A small network was shown many inputs. Here are its activations along a few directions, one row for each input.
In each table, some parts of the input vary, and every possible input appears once, in random order.
Descriptions start from the smaller parts, as in this example, which fits no table here: one of 5 places around a ring, together with either a single point or one of 11 places around a ring or (one of 3 separate values, together with one of 4 places along a line).
Shared parts are said once, and a part with two or three values counts as separate values.

Other details of the inputs shift rows strongly along two fixed directions, in all tables alike. That doesn't count.

Table:
x1: [  8  32 -31 -55 -58  -6 -37  -7  40 -41 -38  83]
x2: [ 37 -35  15  15   1   7 106 -59 -21  60  30   2]
x3: [-44  17   9  25  12 -18 -56  80 -60  10  13 -56]
x4: [ 44 -22 -40 -35 -20  62 -31   1  27 -59 -11  39]
x5: [  9  -4 -45 -36  11  43 -30 -21  31 -63 -61  36]
x6: [-53  26  26  41   0 -39 -66  70 -30   7  35 -61]
x7: [ 52 -13 -43 -37 -17  65 -33   4  28 -47 -13  41]
x8: [ 14  38  -2 -56 -16  50 -45 -11  39 -58   5  45]
x9: [ 10   8 -26 -38   5  30 -37 -17  64 -54 -48  42]
x10: [  2  12  36   0  14   7  95 -72 -45  53  33   5]
x11: [-49  -8 -16  61  25 -35 -55  60 -39  35 -40 -64]
x12: [ 35  -9 -23 -19 -39  56 -41  -9  58 -50   0  44]
x13: [ 12   5  10 -21 -20 -55 102 -56 -38  62  -9  42]
x14: [ -2  18  57  -2   2 -10  90 -71 -13  49  49   2]
x15: [-56  -4   5  61  16 -53 -59  63  -8  33 -24 -63]
x16: [-48  22   6  42  12 -22 -62  71 -63  12  21 -57]
x17: [ -1   2 -30 -23   1  24 -40 -32  64 -67 -40  41]
x18: [-36  26   8  24  16 -16 -59  84 -60  24  13 -56]
x19: [ 39 -16 -17 -33 -31  46 -34   3  59 -65   2  41]
x20: [  1  10  62 -15  11 -22 101 -57 -14  35  51  -4]
x21: [-20 -19   8  61 -13 -41 -57  89  -9  14  34 -63]
x22: [ 41 -26  42   4   1 -22 108 -35   7  58  48  -5]
x23: [ 18   5 -47 -38  14  48 -32 -19  32 -51 -63  38]
x24: [ 37 -37  17  16   9  -8 111 -57 -23  47  42  -2]
x25: [-50  -9 -16  59  32 -47 -48  63 -39  20 -28 -67]
x26: [ -1 -20  37  -1  31 -41 106 -64  15  37  -1  -4]
Description of these inputs: one of 2 separate values, together with either a single point or (one of 3 separate values, together with one of 4 places along a line).
Change only the choice among 3 separate values in x18. List by row number the other rows that result.
> x7, x23
A walk changes only the place on the line of 4. It starts at x23 and steps to x5. List the rest of the walk in order.
> x25, x11
Which other rows agree with x19 in the choice among 2 separate values? List them by row number.
> x1, x6, x8, x9, x12, x14, x15, x17, x20, x21, x22, x26

Table:
x27: [ 54 -32 -14 -12  13  25  60 -37  11   7  13  13]
x28: [  4  28  44 -37   9  27  47 -55   3  -4  23  16]
x29: [-30  29  15  25  -5 -17 -23  20 -41  13  35 -31]
x30: [  4 -26  -7  36  26 -14 -11  39 -10  11  18 -52]
x31: [ -5  20  30 -27  -3  26  46 -58  -4  -5  35  29]
x32: [ 12   3   2 -10 -18 -27  50 -62  30   3  -3  36]
x33: [-21  27  13  26  -6 -14 -21  29 -48  15  32 -18]
x34: [ 13 -31 -17  48  -7  -7 -13  39 -21  26  14 -38]
x35: [-18  -6   9  14  -6 -56 -10  49  -5   8 -10 -18]
x36: [ 23  18  24 -44 -11  29  55 -36 -16  11  19  28]
x37: [-24   6 -17  -9  59  15  57 -85 -10   0 -65  16]
x38: [  0 -18   9  34  31  -3 -19  34   4  20  10 -52]
x39: [-27   8   7  19  11 -51 -15  38  15  17  -4 -22]
x40: [ 40 -19 -63 -36 -28  81 -95  39  46 -97 -33  34]
x41: [-23 -10   4  22 -14 -57 -18  38  -7  14  -6  -8]
x42: [-11   1  -4  26 -26 -46 -19  39  -2  41 -16  -7]
x43: [   9    8  -53  -47  -55   38 -108   31   60  -72  -57   70]
x44: [ -7 -24  20  32  17  -1 -15  39   1  12   7 -56]
x45: [-26  16  19  14  -5 -13 -21  33 -50   9  33 -18]
x46: [-29  31  21  12  21 -10 -17  30 -26  13  33 -33]
x47: [-54   5 -26  26  57 -23 -16  -3 -47   7 -66 -40]
x48: [ 35 -14 -65  -7 -26  74 -99  22  45 -89 -26  42]
x49: [ -33   27  -65  -33   34   66 -111  -15   28  -87 -116   32]
x50: [ 11  32  32 -33  22  25  41 -59   7   5  25  20]
x51: [  4  35  32 -18  -1  27  37 -68   1   9  26  25]
x52: [ 25 -31  18  -4   6  32  49 -57  26   4  13   9]
x53: [  3  16  24 -30  -6  19  45 -60 -14  -9  35  27]
x54: [-39  -3  13  23 -11 -51 -18  31  10  16  -4 -16]
x55: [ -3 -32   3  32  11 -11  -9  44 -11   2  15 -54]
x56: [  20   -6  -56   -7  -23   81 -101   14   62  -90  -24   35]
x57: [-22  27  15  10  18 -18 -19  28 -35  10  33 -36]
x58: [ 44 -43  -9  -8 -10  28  58 -42   5   6  15  19]
x59: [ 25  -7  10 -36 -20 -14  62 -32  26  16 -18  39]
x60: [  7  10  19 -10 -13 -18  44 -65  42  15 -11  34]
x61: [  -5   19  -40  -49  -33   37 -101   25   79 -103  -52   55]
x62: [-15  19  17  -1  -8 -12 -14  44 -49  12  25 -31]
x63: [ 22  25  13 -24 -20  30  45 -49 -16  22  23  37]
x64: [ 49 -31  -8  -6  23  24  59 -39  14  -3  15  17]
x65: [ 13  10  20 -26  10 -18  48 -52  45  11 -10  28]
x66: [-33   9   6  34 -13 -51 -18  25  12  21  -4 -16]
x67: [-31  -6   7  20 -15 -60 -19  29   0  13  -3 -19]
x68: [-19   5   2  17   7 -60 -16  36   4  15  -2 -25]
x69: [-36   1  23  20  -9 -51 -24  26  12  24 -10 -21]
x70: [-43   1 -34  22  47 -20 -12   9 -55  20 -70 -33]
x71: [-13  -6   3   8 -16 -55 -10  51  -8  17 -12 -21]
x72: [ 20  -1   0  -8 -18 -24  53 -53  22   5  -5  48]
x73: [-36  33  21  27  -2  -8 -22  22 -31  16  34 -27]
x74: [ 46 -41  -3  -8 -11  36  57 -38  10  19   8  22]
x75: [-31   5  28  12  -1 -50 -17  36  15  17 -15 -31]
x76: [ 27  22   8 -38   4  20  51 -46 -16   5  28  28]
x77: [  1  25  36 -34   4  24  54 -50  -1 -11  30  20]
x78: [ 56 -31  -9 -13  13  34  59 -33  16  20   6  16]
x79: [ 28 -30  12  -8  12  31  62 -41  28 -12  15   5]
x80: [ 32 -20  10   8   5  32  46 -61  29   9  10   9]
x81: [ -16   17  -84  -35   19   69 -100    3   11  -70 -116   42]
x82: [ 15 -29 -13  46  -7   2 -15  43 -15  39   6 -34]
x83: [-14  24  11  10  17 -14 -18  36 -41  10  29 -23]
x84: [ 30  -2  -4 -31  -4 -23  58 -40  24  12  -7  38]
x85: [-11   1  -1  18   8 -57 -14  45  -3  16  -5 -15]
x86: [ 34 -23   1  -4  26  29  58 -46  30  -3  18   8]
x87: [-21  16  12   5 -16 -10 -22  34 -51  16  29 -20]
x88: [-38  25  38  12   3  -6 -30  22 -29  17  27 -30]
x89: [ 28  23  12 -40   4  27  48 -40 -11  18  21  31]
x90: [ 21  24   8 -24 -20  21  48 -55 -21   8  30  34]
x91: [  7 -35   0  32  11  -6  -7  52 -18   4  12 -42]
x92: [ 17  18  26 -36  -1  20  55 -44 -19 -13  29  29]
x93: [ -20   16  -81  -30   30   60  -99   -5    8  -93 -108   43]
x94: [ 17  13  19 -36 -19  29  47 -45 -19  17  24  37]
x95: [-19 -10  -2  16 -25 -55 -19  41 -10  23  -8 -11]
x96: [-13   1  -9  27 -26 -54 -19  35  -7  27  -9 -11]
x97: [  1 -41  -3  41   3  -8 -13  43 -22  13  17 -35]
x98: [-29  22  27   7   4 -17 -15  35 -41   2  32 -40]
x99: [  21   19  -60  -52  -32   39 -106   38   67  -73  -58   65]
x100: [ -2 -27  -8  52   3 -13 -15  29 -12  15  18 -48]
x101: [ 30 -40   0  -4   1  24  55 -53  15  -7  20  12]
x102: [ 15 -34  -2  24   0   4  -5  57 -15  26   3 -41]
x103: [-16 -33   7  44   7  -4 -13  37  -6  13  19 -45]
x104: [-26  -2  12  14  -6 -60 -12  39   1   7  -7 -29]
What do these inputs look like to the network?
> one of 6 places along a line, together with either a single point or (one of 3 separate values, together with one of 4 places along a line)
Changing only the place on the line of 6 turns x96 into x66. The same change can be made to x76. Which row results?
> x46
Changing only the place on the line of 6 turns x85 into x84. The same change can be made to x92. Which row results?
> x62
Which other rows agree with x57 in the place on the line of 6? List them by row number.
> x29, x30, x32, x47, x53, x55, x67, x68, x98, x100, x101, x104
Which other rows agree with x65 in the place on the line of 6? List them by row number.
> x28, x38, x44, x49, x50, x51, x52, x60, x69, x75, x80, x88
Change only the place on the line of 4 in x85. List by row number the other rows that result.
> x35, x41, x72
